Here are a small network's activations along a few directions, averaged over the inputs that share one value of a field.
Related values have similar rows: they may be neighbours, one step apart, or belong to one group.
(in the rows, 500 means zero)
Random noise pushes rows far along 4 fixed directions. That doesn't count. These rows show it; they differ only by the noise:
[778 482 484 310 395 387 387 579 875 564 655 415 446 353 582 203 500 462
 597 532]
[553 522 497 502 430 532 580 461 336 451 410 493 481 426 488 643 514 444
 522 544]
[627 813 561 541 265 495 485 460 559 728 462 567 221 264 618 757 546 358
 571 398]
[582 339 471 446 541 517 491 519 493 442 457 496 523 464 413 274 597 641
 451 640]
[649 723 512 473 338 466 501 446 497 634 507 500 412 342 637 729 467 320
 607 399]
[547 306 486 462 500 544 567 535 432 336 406 470 490 463 364 342 585 606
 451 697]


Field DEVI:
nilu: [610 417 471 440 521 497 475 548 508 519 622 466 536 520 493 320 524 600
 496 551]
lovo: [414 512 459 482 608 436 422 542 639 510 631 425 711 616 592 378 419 466
 583 432]
kek: [437 523 502 594 420 492 553 565 463 546 448 525 427 482 494 453 453 615
 572 614]
teniz: [496 472 488 404 424 368 523 575 581 439 669 431 684 537 617 591 336 349
 679 546]
tum: [306 314 510 561 729 629 558 508 289 273 338 488 685 747 327 501 476 577
 331 487]
moro: [628 594 531 435 392 490 463 476 562 674 551 364 423 498 589 623 462 383
 577 364]
rul: [613 443 545 463 523 539 458 534 703 513 522 473 326 459 366 284 545 580
 397 544]
zife: [673 610 521 435 392 438 420 456 557 629 568 503 420 411 556 553 491 399
 616 386]
lobos: [641 517 505 390 502 331 369 570 846 638 733 485 560 399 655 250 489 583
 666 527]
nuza: [553 386 437 417 731 484 328 418 612 618 533 634 557 587 387 195 602 716
 269 444]
muzu: [383 494 342 545 795 475 277 321 356 637 656 555 961 757 695 429 398 546
 430 254]
panu: [534 775 517 540 364 431 451 478 634 904 553 602 316 332 609 534 592 598
 645 375]
zom: [426 603 523 604 725 516 396 379 521 751 353 684 474 629 487 397 677 727
 286 267]
fuzu: [268 393 425 602 681 539 592 516 278 291 480 528 742 660 430 530 432 540
 446 633]
maru: [425 525 533 531 442 468 490 619 649 452 538 499 446 451 627 545 530 474
 560 533]
tib: [398 468 638 506 381 588 626 569 527 324 341 523 172 438 301 588 509 350
 385 566]
vutip: [548 365 455 355 441 433 479 573 795 189 753 267 610 537 597 431 277 188
 580 486]
The values of DEVI form a ring.
Question: Going along DEVI from fuzu by way of its neighbour maru, in what order are kek, teniz, tum, muzu, panu met?
Answer: teniz, kek, panu, tum, muzu
Question: Which values are neighbours of moro? Give them in the order they are listed.
Answer: rul, zife
Question: Which values are neighbours of tib? Give them in the order they are listed.
Answer: nuza, zom
Question: Fewest steps between nilu and lovo?
Answer: 7
